A small network was shown many inputs. Here are its activations along a few directions, one row for each input.
In each table, some parts of the input vary, and every possible input appears once, in random order.
A made-up example of a description, with smaller parts first: one of 6 places along a line, together with either a single point or one of 9 places around a ring or (one of 2 separate values, together with one of 5 places around a ring).
Shared parts are said once, and a part with two or three values counts as separate values.
In the rows, zero is written as 128.

Other details of the inputs shift rows strongly along three fixed directions, in all tables alike. That doesn't count.

Rows:
x1: [100 118 123 134 137 134 139 145 126 140 130 117 127]
x2: [ 89 100 151 125 125 157 140 144 107 123 146 121 125]
x3: [ 90 108 125 133 132 135 149 137 116 120 130 122 125]
x4: [109 117 123 120 138 133 124 129 113 130 139 137 134]
x5: [177 164 137 148  81  87 107 130 125 120 177 122 148]
x6: [109 125 115 134 138 130 134 129 122 131 126 121 125]
x7: [148 145 120 129 147 114 114 117 129 124 107 121 119]
x8: [202 144 124 112 103 161 107 113 192 136  60 183 134]
x9: [136 142 135 124 146 120 130 128 127 129 117 126 121]
x10: [125 136 121 118 143 123 131 124 133 140 130 122 124]
x11: [201 145 122 113  98 178 105  94 180 122  64 176 124]
x12: [123 135 128 115 143 123 138 124 131 136 131 123 129]
x13: [140 138 119 125 143 113 119 113 134 127 111 117 118]
x14: [186 176 133 156  79  76 116 118 142 117 165 108 132]
x15: [126 127 119 124 143 124 125 122 119 131 133 135 131]
x16: [147 152 123 163  77  90 126 135 137 128 176  99 137]
x17: [124 136 114 120 142 123 130 113 128 132 130 126 125]
x18: [ 96 122 125 171  60 107 156 136 122 107 201 109 146]
x19: [122 135 129 121 145 128 138 131 125 133 131 128 132]
x20: [113  90 115 127  83 194 148 129 173 127  95 185 147]
x21: [143 145 115 123 144 113 118 111 133 135 112 118 117]
x22: [173 164 141 119 147 125 113 111 128 123 109 115 107]
x23: [179 155 138 163  76  79 113 137 131 116 168 111 137]
x24: [139 133 143 118 136 136 114 114 108 116 125 126 117]
x25: [120  96 118 122  89 187 128 145 172 145  94 170 144]
x26: [127 138 120 116 143 121 134 110 127 128 128 128 128]
x27: [137 126 133 122 136 118 115 126 116 121 117 131 123]
x28: [ 99 102 130 131 133 130 141 137 113 122 129 128 127]
x29: [140 126 134 129 144 116 116 136 129 134 116 122 126]
x30: [130 120 142 121 134 121 119 142 120 130 120 127 125]
x31: [124 117 137 125 138 124 114 143 122 133 122 124 129]
x32: [126 129 128 132 142 123 126 138 131 132 118 116 123]
x33: [129 131 133 128 139 121 132 137 128 129 117 119 120]
x34: [116 122 130 116 139 130 126 125 111 126 136 138 137]
x35: [114 116 145 121 136 129 127 141 116 129 131 132 130]
x36: [105 120 140 123 131 146 146 127 124 126 135 109 116]
x37: [144 133 147 122 140 135 123 124 120 125 123 120 116]
x38: [129 130 127 127 139 117 126 129 138 134 118 112 121]
x39: [117  99 119 167   8 168 145 143 167 110 165 169 168]
x40: [145 131 125 129 146 113 112 121 124 126 112 126 124]
x41: [105 126 114 128 141 134 138 126 119 130 138 130 130]
x42: [134 134 123 121 139 115 129 116 129 124 112 120 116]
x43: [102 120 132 125 130 145 145 116 117 118 135 114 116]
x44: [121 134 122 124 145 129 132 133 127 138 132 126 127]
x45: [109 110 129 129 134 129 120 135 114 124 128 127 130]
x46: [124 123 124 124 138 125 114 128 117 133 122 129 127]
x47: [133 132 132 122 136 116 131 129 135 131 116 115 117]
x48: [104 112 134 122 140 133 142 140 118 135 141 133 139]
x49: [121 136 120 122 143 128 137 119 120 125 131 132 132]
x50: [111 118 126 122 141 130 138 125 115 127 137 137 137]
x51: [123 122 120 130 141 123 123 127 120 134 123 127 126]
x52: [102 108 129 133 136 130 134 148 122 141 134 122 131]
x53: [ 81 108 127 135 131 140 155 135 115 120 140 129 130]
x54: [150 151 133 123 142 133 121 106 119 115 115 120 110]
x55: [123 124 127 123 143 126 128 136 123 139 135 132 132]
x56: [123 125 131 117 141 128 118 137 118 138 136 133 132]
Description of these inputs: one of 2 separate values, together with one of 4 places along a line, together with either a single point or one of 6 places around a ring.
The inputs of x56 and x10 match in every part but the place on the line of 4. If x34 is changed in the same way as x56 into x10, which row does it become?
> x26
The inputs of x30 and x47 match in every part but the place on the line of 4. If x31 is changed in the same way as x30 into x47, which row does it become?
> x38
A walk changes only the place on the ring of 6. It starts at x55 and steps to x48. List the rest of the walk in order.
> x8, x23, x29, x52
List by row number the other rows that have the place on the line of 4 and the choice among 2 separate values in common with x44.
> x1, x9, x19, x22, x32, x33
Change only the place on the ring of 6 in x21. List by row number the other rows that result.
> x13, x17, x18, x26, x42
Change only the place on the line of 4 in x36. List by row number the other rows that result.
> x2, x22, x37
A walk changes only the place on the line of 4. It starts at x17 and steps to x41. List the rest of the walk in order.
> x15, x4

Rows:
x57: [122 132 118 119 140 129 133 110 119 125 129 131 126]
x58: [129 119 135 120 137 125 121 131 119 128 124 129 126]
x59: [  8  58 122 153  95 162 193 172 114 127 184 121 145]
x60: [124 130 127 119 141 123 128 130 126 138 127 128 130]
x61: [135 132 111 124 101 151 133 109 150 123 118 155 136]
x62: [124 124 121 130 142 120 133 123 130 132 120 121 123]
x63: [137 141 120 152 105 100 129 127 131 119 150 112 134]
x64: [125 127 128 121 142 124 121 132 125 134 126 130 131]
x65: [131 127 141 121 141 135 132 121 119 122 128 128 122]
x66: [122 131 126 120 142 125 126 131 127 135 126 127 131]
x67: [127 131 125 126 142 128 131 131 125 135 125 124 126]
x68: [128 119 135 122 139 123 124 133 124 134 123 127 128]
x69: [125 132 125 125 142 127 130 132 125 132 123 123 127]
x70: [139 147 131 147 100 114 128 124 130 117 151 102 123]
x71: [123 133 118 123 141 132 130 112 119 125 130 129 125]
x72: [128 130 141 121 140 135 131 123 119 118 126 128 124]
x73: [135 127 120 125 104 146 128 129 157 136 116 153 140]
x74: [127 130 142 120 138 132 133 121 119 119 126 131 123]
x75: [128 121 134 123 139 128 117 133 119 126 123 127 127]
x76: [121 132 124 125 141 121 134 130 129 131 122 128 121]
x77: [125 130 123 129 143 126 132 131 129 133 124 124 121]
x78: [127 121 135 120 137 124 120 132 119 126 123 132 126]
x79: [130 117 135 121 139 127 120 131 120 129 125 129 125]
x80: [130 128 141 124 141 137 131 123 118 122 127 127 123]
x81: [126 123 134 122 139 123 122 134 123 129 121 127 130]
x82: [123 131 132 122 135 131 135 120 128 127 120 112 113]
x83: [124 127 130 120 141 121 122 131 125 135 126 132 130]
x84: [128 129 126 123 142 126 133 130 125 135 125 125 125]
x85: [139 120 130 128  98 153 122 131 144 126 110 156 133]
x86: [127 125 128 124 143 126 120 132 124 138 128 129 129]
x87: [139 145 123 151 106 104 128 133 130 122 154 114 131]
x88: [123 131 118 120 141 130 132 110 120 126 130 131 124]
x89: [128 121 134 120 138 126 119 133 119 124 123 129 127]
x90: [124 132 126 122 140 123 133 130 125 132 123 127 126]
x91: [120 127 122 129 141 118 133 124 130 129 117 124 124]
x92: [127 125 137 126 137 133 118 133 113 126 121 129 124]
x93: [135 124 112 138 104 146 131 124 161 129 107 142 135]
x94: [129 124 138 123 136 129 121 131 112 128 122 131 123]
x95: [135 130 124 127  96 154 135 120 160 125 109 137 124]
x96: [137 128 122 132  99 159 133 121 159 128 111 134 124]
x97: [130 122 137 125 137 131 120 131 113 129 123 130 122]
x98: [141 140 128 146 107 105 116 134 125 126 159 119 140]
x99: [142 139 137 146 102 110 116 135 113 116 153 121 132]
x100: [140 117 127 126 101 146 126 132 154 132 111 150 139]
x101: [141 142 123 149 106 104 131 131 130 125 157 116 129]
x102: [124 126 121 133 143 123 131 125 130 132 119 120 123]
x103: [126 123 134 124 139 124 121 135 123 130 121 126 130]
x104: [125 130 131 124 135 132 133 120 129 128 122 112 112]
x105: [138 129 117 127 104 150 132 131 156 130 112 147 138]
x106: [147 143 142 142 103 113 130 122 119 112 158 120 132]
x107: [123 126 121 129 141 119 134 124 130 131 118 122 124]
x108: [130 120 134 124 140 129 118 133 119 128 125 128 125]
x109: [147 145 141 145 106 116 126 124 120 111 156 118 133]
x110: [136 128 114 132 104 147 133 130 160 129 112 147 134]
x111: [121 134 118 119 141 130 131 112 119 122 128 130 127]
x112: [123 131 127 122 143 126 124 131 127 136 126 126 131]
x113: [128 122 134 125 140 125 122 134 123 133 122 126 128]
x114: [121 134 118 122 141 131 129 112 120 123 128 129 127]
x115: [129 124 137 127 138 134 118 133 113 128 123 130 122]
x116: [137 123 119 126 106 149 128 129 157 139 119 149 139]
x117: [121 133 131 123 136 132 133 122 128 124 120 112 115]
x118: [127 123 129 122 142 124 122 130 125 138 129 130 129]
x119: [142 139 129 143 105 102 120 133 125 128 160 121 139]
x120: [125 123 135 121 138 120 124 133 123 130 121 130 129]
x121: [143 144 126 144 103 103 131 132 125 125 157 116 136]
x122: [125 130 126 123 143 127 125 131 126 138 128 127 129]
The inputs of x95 and x117 match in every part but one. If x74 is changed in the same way as x95 into x117, which row does it become?
> x72
What do these inputs look like to the network?
> one of 6 places around a ring, together with either one of 3 separate values or one of 8 places along a line
Change only the choice among 3 separate values in x96. List by row number the other rows that result.
> x71, x80
List by row number the other rows that have the place on the ring of 6 in common with x59.
> x57, x58, x60, x82, x94, x100, x106, x107, x119, x121
Change only the place on the line of 8 in x67. List by row number the other rows that result.
> x77, x86, x102, x108, x113, x115, x122

Rows:
x123: [121 128 104 120 151 122 128 119 137 138 106 132 126]
x124: [134 131 146 111 146 142 128 133 133 134 106 123 115]
x125: [133 120 129 112 149 127 113 131 119 135 113 151 135]
x126: [122 134 109 122 149 133 136 108 133 127 105 127 118]
x127: [ 49  86 118 138  99 162 175 157 137 141 170 133 152]
x128: [131 136 139 112 145 145 138 118 134 129 112 121 112]
x129: [129 157 146 146 150  48 123 147  82 133 198  76 130]
x130: [127 142 125 110 151 142 141 115 135 136 118 129 121]
x131: [134 120 145 114 142 142 116 125 114 120 107 138 121]
x132: [125 127 123 124 143 136 133 111 131 121  99 120 108]
x133: [238 169 129 143  61 116  75 116 166 118 116 161 144]
x134: [128 120 114 124 150 118 121 132 138 139 100 135 128]
x135: [128 151 145 167 125  49 120 137  77 105 189  61 114]
x136: [159 129 128 172  10 145 130 155 182 127 169 144 162]
x137: [134 127 138 114 142 145 125 109 116 115 113 136 118]
x138: [ 54  84 121 139  95 173 168 137 117 116 166 145 148]
x139: [129 117 126 127 147 125 116 136 132 135  97 124 119]
x140: [127 127 120 109 150 133 119 117 121 134 118 149 133]
What do these inputs look like to the network?
> one of 3 separate values, together with one of 6 places around a ring
The inputs of x137 and x125 match in every part but the place on the ring of 6. If x128 is changed in the same way as x137 into x125, which row does it become?
> x129
A walk changes only the place on the ring of 6. It starts at x139 and steps to x135. List the rest of the walk in order.
> x132, x126, x123, x134
Change only the choice among 3 separate values in x139. List by row number the other rows that result.
> x133, x136
